Here are a small network's activations along a few directions, averaged over the inputs that share one value of a field.
Related values have similar rows: they may be neighbours, one step apart, or belong to one group.
(in the rows, 500 means zero)
Strong random noise was added to every row along 3 fixed directions; ignore it. To show where, here is one row again and again, with new noise each time:
[657 444 503 420 353 472 527 523 590 539 496 694 375 274]
[277 598 429 525 473 569 550 451 690 293 597 363 548 677]
[472 627 466 467 465 461 588 536 655 368 653 469 531 459]
[449 347 409 392 480 585 705 455 512 556 332 325 559 563]
[359 175 437 498 288 749 422 306 586 544 179 600 297 643]


Field Mabu:
e9: [569 626 500 443 511 411 602 580 663 459 645 514 530 398]
e8: [680 637 474 574 374 337 352 661 600 349 724 550 555 445]
e2: [403 304 548 466 688 731 443 456 330 605  80 346 522 636]
e7: [715 505 570 383 593 342 690 548 427 546 404 423 762 425]
e1: [356 500 545 562 631 679 572 541 357 624 270 120 619 728]
e3: [241 528 405 713 537 467 249 422 505 363 727 759 398 594]
e6: [333 597 372 645 670 586 446 337 386 481 637 303 657 717]
e5: [481 616 492 492 530 378 576 443 232 556 600 529 552 597]
e4: [627 426 694 391 646 392 574 650 374 677 478 358 439 346]
Mabu is arranged as 3 separate groups.
- Which other values are in the same group as e3? Give them in the order they are listed. => e6, e5
- Which other values are in the same group as e7? Give them in the order they are listed. => e9, e8

Field Rop:
b8: [651 384 369 517 428 362 700 438 329 714 396 532 571 488]
b6: [611 133 283 364 541 576 666 325 251 786 169 554 615 431]
b4: [647 549 611 474 316 404 416 635 777 417 606 817 256 144]
b3: [440 182 631 477 497 801 428 331 223 750  41 585 271 620]
b9: [632 682 532 293 566 248 674 705 596 369 610 336 648 429]
b5: [604  79 360 326 522 485 773 405 201 861 330 405 557 453]
b1: [641 875 485 414 492 406 669 709 742 295 844 241 704 397]
b2: [401 571 567 645 571 586 310 579 470 516 506 499 381 490]
b7: [558 370 571 431 783 519 670 540 231 697 252 131 797 573]
Rop is arranged as 3 separate groups.
- Which other values are in the same group as b2? Give them in the order they are listed. => b3, b7
- Which other values are in the same group as b9? Give them in the order they are listed. => b4, b1
